These are the activations of a small neural network, seen along a few directions. Each row is one input.
In each table, some parts of the input vary, and every possible input appears once, in random order.
A made-up example of a description, with smaller parts first: values(3) and (point or line(9) or (ring(5) and line(6))).
Shared parts are said once, and a part with two or three values counts as separate values.
(in the rows, 128 means zero)

Other details of the inputs shift rows strongly along three fixed directions, in all tables alike. That doesn't count.

Rows:
x1: [181 151 109 144 126 136 181 126  86 119 162 102  67]
x2: [109 125 124 119 144 130 124 138 129 131 126 126 126]
x3: [173 156  86 146 120 132 168 129 109 126 166 107  54]
x4: [125 113 120 120 122 115 112 128 124 124 125 126 130]
x5: [133 122 122 119 132 108 118 123 122 134 122 127 139]
x6: [121 135 164 181  93 128 174 143 152 150 135 135 163]
x7: [183 123 149 173 216 180 107  69 184  33 190 163 173]
x8: [125 129 115 113 128 130 121 130 129 127 114 132 133]
x9: [112 123 135 116 135 133 123 124 127 127 120 116 121]
x10: [122 125 119 117 127 111 113 125 131 130 128 126 131]
x11: [125 134 122 120 128 118 116 130 131 123 113 127 129]
x12: [118 133 137 123 131 133 112 128 115 126 118 125 126]
x13: [175 162 104 146 128 126 173 145  94 116 172 108  65]
x14: [133 123 123 114 128 113 116 124 125 136 126 128 138]
x15: [120 128 114 121 128 125 119 130 127 122 113 131 129]
x16: [116 130 157 177  88 141 175 144 151 151 139 140 162]
x17: [122 112 118 118 124 117 113 126 130 128 127 124 128]
x18: [126 135 140 118 140 124 125 123 115 131 113 122 135]
x19: [128 117 115 115 128 121 119 124 122 135 126 132 138]
x20: [130 129 121 118 126 130 112 130 130 131 115 131 129]
x21: [118 138 139 118 133 126 119 127 117 123 118 123 130]
x22: [133 118 123 121 132 122 122 127 128 128 108 124 131]
x23: [118 133 131 111 132 138 125 127 115 127 119 128 134]
x24: [120 128 128 114 139 133 124 142 121 129 123 131 134]
x25: [133 118 123 116 128 127 120 128 130 130 112 124 129]
x26: [125 121 113 112 125 122 118 127 123 131 128 133 138]
x27: [113 133 162 186  83 136 161 147 153 146 140 139 154]
x28: [130 122 119 116 123 122 109 127 124 135 128 132 134]
x29: [117 127 112 120 130 127 120 128 133 126 115 129 126]
x30: [121 129 133 119 140 132 128 123 111 130 113 125 135]
x31: [122 120 119 120 127 125 117 129 136 124 114 123 123]
x32: [173 148  85 145 117 123 164 126 103 129 179 108  59]
x33: [119 120 113 120 125 117 115 127 121 125 126 132 134]
x34: [125 121 121 121 125 123 116 131 130 120 112 125 125]
x35: [125 115 149 179  75 122 169 129 153 150 138 135 163]
x36: [122 133 120 119 130 119 117 128 136 127 115 125 126]
x37: [123 126 138 111 129 136 122 128 119 125 118 122 130]
x38: [188 148  90 144 116 126 165 126  94 130 177 112  69]
x39: [128 130 137 116 142 125 122 139 123 134 122 126 134]
x40: [119 132 119 117 133 119 119 126 141 130 117 123 124]
x41: [133 130 123 120 135 116 122 126 128 131 109 126 134]
x42: [125 134 135 113 139 126 121 142 124 130 124 127 134]
x43: [107 124 138 177  76 126 169 127 164 151 147 138 158]
x44: [117 124 154 109 134 125 127 119 117 128 118 155 109]
x45: [126 123 140 114 133 136 123 125 117 130 116 120 130]
x46: [128 118 136 117 139 131 122 140 122 131 121 123 130]
x47: [115 132 135 122 133 135 113 126 120 130 120 123 123]
x48: [103 136 157 178  81 143 173 130 152 143 137 135 155]
x49: [125 116 150 174  71 127 167 130 156 152 142 135 162]
x50: [119 112 117 117 127 117 116 123 135 131 129 121 126]
x51: [115 124 136 118 132 133 120 127 122 124 119 118 123]
x52: [122 127 118 124 128 127 110 128 134 130 115 127 122]
x53: [123 134 137 116 130 138 115 127 117 131 120 126 129]
x54: [112 136 135 115 138 127 122 123 127 130 122 118 125]
x55: [128 117 136 122 143 126 125 139 119 130 117 123 132]
x56: [117 131 133 120 141 123 118 141 128 129 124 124 127]
x57: [133 126 122 120 129 129 113 127 128 136 113 129 129]
x58: [119 119 118 118 130 125 119 127 140 128 115 120 121]
x59: [119 136 167 177  80 145 166 129 147 153 135 135 158]
x60: [133 125 122 126 133 124 116 126 126 134 109 128 131]
x61: [125 126 121 119 125 109 112 127 125 126 126 128 134]
x62: [128 117 115 120 132 116 121 123 119 134 122 131 140]
x63: [119 124 118 116 130 111 116 122 135 134 130 124 129]
x64: [169 166 105 141 124 132 174 129  94 119 169 102  61]
x65: [128 125 116 116 131 129 123 127 127 132 113 131 133]
x66: [120 141 168 172  83 138 173 128 150 149 135 133 161]
x67: [130 114 120 112 122 120 115 128 126 129 127 127 134]
x68: [114 126 130 124 142 130 115 138 130 135 126 124 121]
x69: [114 118 131 119 141 129 121 139 132 129 125 119 121]
x70: [168 160 101 143 133 128 176 141 104 124 175 104  60]
x71: [133 131 124 115 131 121 119 127 131 132 113 127 133]
x72: [175 119 149 168 208 180 108  75 188  18 193 159 168]
x73: [117 126 131 125 139 130 112 141 126 132 125 126 123]
x74: [105 136 162 180  82 143 165 128 158 151 139 131 149]
x75: [112 126 125 121 141 130 122 141 125 128 124 128 127]
x76: [167 162 100 144 122 138 177 130  85 113 167 109  65]
x77: [133 117 121 124 130 115 112 123 120 138 122 130 135]
x78: [130 134 122 112 128 122 118 130 133 128 115 128 132]
x79: [123 132 149 171  71 122 165 132 159 150 145 139 165]
x80: [125 129 121 125 126 125 109 130 128 126 114 129 125]
x81: [128 125 135 121 140 132 115 139 120 137 122 128 130]
x82: [115 127 128 122 139 129 121 143 119 124 122 130 130]
x83: [126 130 139 123 138 132 119 123 112 134 114 124 131]
x84: [128 124 116 121 135 124 125 126 125 130 109 130 135]
x85: [107 130 128 116 138 135 125 123 124 129 121 122 125]
x86: [118 126 138 119 129 132 119 128 117 120 117 121 126]
x87: [178 123 143 168 218 180 117  69 182  29 190 165 178]
x88: [120 119 151 112 140 120 126 135 122 131 123 159 109]
x89: [128 121 127 111 120 119 120 117 135 127 108 162 108]
x90: [130 122 122 113 125 128 119 131 132 125 114 126 129]
x91: [125 121 135 114 136 132 121 143 124 127 123 125 130]
x92: [125 121 119 124 123 117 106 127 123 130 127 131 130]
x93: [121 130 133 114 136 137 126 124 114 132 117 126 134]
x94: [114 126 111 118 133 127 122 126 137 130 116 127 125]
x95: [122 120 117 123 125 119 107 125 128 134 128 128 127]
x96: [118 119 132 121 138 129 119 142 128 126 123 122 123]
x97: [123 139 139 110 132 130 122 127 119 128 119 124 133]
x98: [125 128 134 119 137 133 114 142 122 133 124 130 130]
x99: [117 119 111 119 127 119 116 125 127 130 128 130 131]
x100: [125 111 136 108 122 107 117 116 123 133 131 165 113]
Each input here is: line(4) and (point or (values(4) and line(6))).
- The inputs of x31 and x51 match in every part but the line(4) part. If x71 is changed in the same way as x31 into x51, which row does it become? => x66
- The inputs of x76 and x82 match in every part but the line(4) part. If x86 is changed in the same way as x76 into x82, which row does it become? => x72
- The inputs of x36 and x56 match in every part but the line(4) part. If x20 is changed in the same way as x36 into x56, which row does it become? => x98
- Change only the line(6) part in x73. List by row number the other rows that result. => x7, x27, x68, x81, x98
- Change only the values(4) part in x69. List by row number the other rows that result. => x2, x68, x70
- A walk changes only the line(6) part. It starts at x62 and steps to x19. List the rest of the walk in order. => x26, x33, x99, x43
- Change only the values(4) part in x8. List by row number the other rows that result. => x20, x78, x90

Rows:
x101: [107 107 137 128 156 132  80 122 173 105 120 152 155]
x102: [121 131 137  91 193 139  84 111 122  98 116 115 141]
x103: [155 148 130 158 147 140 162 145 135 114 162 113 112]
x104: [146 163 100 119 140 127 159 149  77 134 151  96  74]
x105: [134 106 148 122 165 148  95  98 154 103 104 139 180]
x106: [144 130 135 179  98 133 169 115 155 118 169 141 164]
x107: [ 75 133 168 143  89 118 147 160 134 178 101 111 161]
x108: [170 135 103 122 143 133 145 118  91 121 152 100  90]
x109: [130 151 160 183 124 161 169 112 160 107 163 136 170]
x110: [ 39 101 183  85  60  75 120 179  93 227  48 161 120]
x111: [ 88 115 140 139  72  95 142 165 151 188 100 130 148]
x112: [113 121 114  83 174 131  77  97 132  98 103 142 128]
x113: [136 114 120  90 169 124  65 102 122  97 118 131 153]
x114: [107 114 118  88 170 123  61 113 130 108 113 132 123]
x115: [157 150  85 112 127 118 147 120  96 128 153 118  77]
x116: [146 141 143 184  97 143 155 101 170 114 172 147 152]
x117: [ 80 124 159 139  69 131 136 145 140 164  90 127 148]
x118: [114 105 144 128 165 150  84 124 172  89 128 146 160]
x119: [162 137  91 121 140 130 149 131  83 128 156 106  89]
x120: [115 130 111  87 132 126 103 138  92 132 110 107  87]
x121: [146 135 113 158 124 128 159 124 138 118 167 122  89]
x122: [171 145  87 119 128 119 152 120  88 117 157 113  90]
x123: [152 174 102 123 116 128 180 151  70 147 137  94  65]
x124: [163 159 137 155 141 151 166 121 130 107 145 116 114]
x125: [155 156 103 130 161 136 151 142  97 113 163 107  87]
x126: [111 126 146 144  60 109 142 148 131 174  86 131 161]
x127: [173 153  93 125  96 111 158 137  77 142 140 103  74]
x128: [128  97 144 132 174 143  92 107 158 100 134 136 180]
x129: [ 91 111 134 137  70  95 145 171 134 184  95 132 166]
x130: [177 142 119 158 117 148 159 121 115 121 146 121 112]
x131: [ 83 117 148 138  75 103 135 141 151 178 107 130 160]
x132: [125 147 127  91 160 132  96 133  96 124 103 108 115]
x133: [ 62  93 187  92  68  86 127 182  78 229  54 153 145]
x134: [ 96 107 136 117 156 142  97 124 153 104 122 141 156]
x135: [134 148 125  96 162 135 100 136 101 120  98 113 113]
x136: [ 99 109 146 147  80 101 140 151 143 169 111 125 169]
x137: [114 110 122  96 176 139  71 125 132  96 123 128 126]
x138: [ 66 113 157 134  73 118 141 156 140 176  96 118 146]
x139: [136 137 150 182 105 166 174 109 173 100 148 151 151]
x140: [ 95 105 147 144  81 109 146 171 134 189  96 117 158]
x141: [126 110 144 125 151 145  89 105 139 111 123 133 174]
x142: [169 158  90 124 101 111 172 129  91 146 147 104  55]
x143: [166 149 108 148 121 137 161 106 138 111 151 142 113]
x144: [ 69 125 149 128  64 123 150 152 128 177  81 126 144]
x145: [115 124  95  97 152 114 106 135 110 127 123 124  91]
x146: [144 141  96 118 137 138 149 131  99 112 157 111  73]
x147: [170 136 125 153 129 146 160 107 122 114 154 116 120]
x148: [ 75 131 154 142  92 116 149 181 136 181  93 123 162]
x149: [157 152  81 128  95 101 160 158  84 160 155 102  51]
x150: [161 148 118 159 120 144 151 109 141 104 149 136  96]
x151: [133 151 160 189 113 153 164 129 154 119 168 126 154]
x152: [102 109 137 128 151 130  82 116 163 109 125 146 152]
x153: [111 102 140 128 169 133  88 112 182  96 125 150 158]
x154: [152 162 133 147 124 140 172 131 111 127 144 103 101]
x155: [ 93 132 145 138  56 107 138 143 136 184  93 132 148]
x156: [121 115 138 117 154 130  92  91 162 104 128 144 164]
x157: [125 135 120  98 172 125  92 157 108 124 114 112 115]
x158: [ 76 126 148 136  58 106 150 145 135 188  82 123 131]
x159: [141 151 168 193 126 166 156 108 167  98 171 135 169]
x160: [140 122 107  97 161 133 107 115  97 118 125 117 125]
x161: [119 102 112  87 182 127  76 126 113 117 111 126 148]
x162: [162 132 116 148 118 121 155 120 124 119 164 117 119]
x163: [113 114 121  86 175 126  73  98 134 101 111 129 123]
x164: [148 132 121 156 132 145 160 127 138 104 170 118  97]
x165: [ 70 129 164 144  83 110 149 177 131 191  93 108 156]
x166: [113 121 117  91 160 126  73 109 124 110 112 130 117]
x167: [118 119 134 113 156 137  90  88 164  99 117 158 176]
x168: [164 131 150 186 106 144 167  98 174 103 152 146 171]
x169: [ 90 126 145 131  58 100 147 148 139 193  75 130 146]
x170: [153 148 103 130 111 133 173 133  93 128 156  96  55]
x171: [ 97  94 152  29 190 115  51 133  82 121  82 161 102]
x172: [143 114 121  86 173 122  79  96 126  96 109 129 149]
x173: [131 126 118  94 152 136 112 123 118 111 102 117 100]
x174: [169 130 114 161 125 138 153 143 122 126 163 119 112]
x175: [136 104 111  87 171 107  80 132 126 114 112 126 139]
x176: [121 101 142 130 157 139  84 121 147 114 126 136 176]
x177: [153 152  87 117 124 124 154 127  98 127 128 120  59]
x178: [ 73 121 139 131  67 101 139 150 139 187 100 135 160]
x179: [163 129 122 156 133 141 157 116 124 117 168 113 120]
x180: [141 127 134 181 117 139 157 118 187 111 169 160 163]
x181: [122 122 115  96 158 137  91 126 114 106 129 117 104]
x182: [116 126 110  88 153 136 106 121 107 111 118 120 105]
x183: [110 106 137 126 168 150  99 121 171  88 130 151 163]
x184: [131 120 154 188 115 154 166 127 187 105 164 141 150]
x185: [140 144 163 199 133 161 155 122 174  98 178 137 168]
x186: [157 117 182 170 108 130 167 111 142 117 169 185 153]
x187: [141 131 135 189 114 142 162 107 183 107 181 157 162]
x188: [168 150  82 133 105 107 159 159  98 149 158 110  56]
x189: [111 106 136  34 163  88  68 137  72 151  86 162  91]
x190: [144 123 108  95 158 133 109 121 100 122 101 124 125]
x191: [179 145  90 118 135 124 148 118  98 110 138 123  96]
x192: [123 104 145 127 162 146  81 107 148 105 129 137 181]
x193: [165 169 104 123 146 140 163 136  89 118 137 108  79]
x194: [156 137 140 182 102 144 171  98 161 104 162 148 169]
x195: [127 127 150 184 114 145 155 101 183 106 168 144 148]
x196: [117 118 111  81 159 113  66 119 121 123 114 130 128]
x197: [151 150 103 121 108 130 169 137  89 134 137  97  53]
x198: [127 108 140 124 153 130  80 104 154  99 132 143 182]
x199: [123 128 108  87 143 115 104 124 111 131  89 120  89]
x200: [138 119 101  98 139 104  96 143  98 134 123 114 114]
x201: [ 88 114 152 134  62  98 141 145 131 183  91 120 170]
x202: [149 149 117 151 108 136 151 114 127 119 148 127  90]
x203: [132 104 132 124 152 123  83 127 155 107 124 144 173]
x204: [121 103 131 121 161 126  90 111 155 100 130 149 186]
x205: [134 113 100  96 158 120 108 149 100 136 114 118 119]
x206: [132 125 104  85 143 123 112 130  82 141  99 112 114]
x207: [131 136 144 186 113 155 162  91 180  96 171 155 153]
x208: [146 164 138 113  86  98 202 190  27 197 134 116  24]
x209: [113 128  98  92 148 116 106 127 107 127 121 123  93]
x210: [ 78 112 144 134  76  95 132 155 148 187  99 129 156]
x211: [119 118 147 123 148 155  95 109 158  94 107 144 153]
x212: [153 139  85 126 146 124 144 137 117 113 155 125  69]
x213: [147 134 106  94 150 123  92 113 120 116 110 133 111]
x214: [163 133 152 191 115 165 157  97 161 102 165 141 167]
- The inputs of x208 and x133 match in every part but one. If x123 is changed in the same way as x208 into x133, which row does it become? => x206
- The inputs of x198 and x181 match in every part but one. If x175 is changed in the same way as x198 into x181, which row does it become? => x184
- What is each input in this table made of? => ring(6) and (point or (values(3) and line(6)))
- Change only the values(3) part in x111. List by row number the other rows that result. => x180, x188
- Change only the line(6) part in x114. List by row number the other rows that result. => x101, x150, x152, x166, x202
- A walk changes only the ring(6) part. It starts at x172 and steps to x147. List the rest of the walk in order. => x154, x197, x158, x142
- Change only the values(3) part in x129. List by row number the other rows that result. => x175, x203
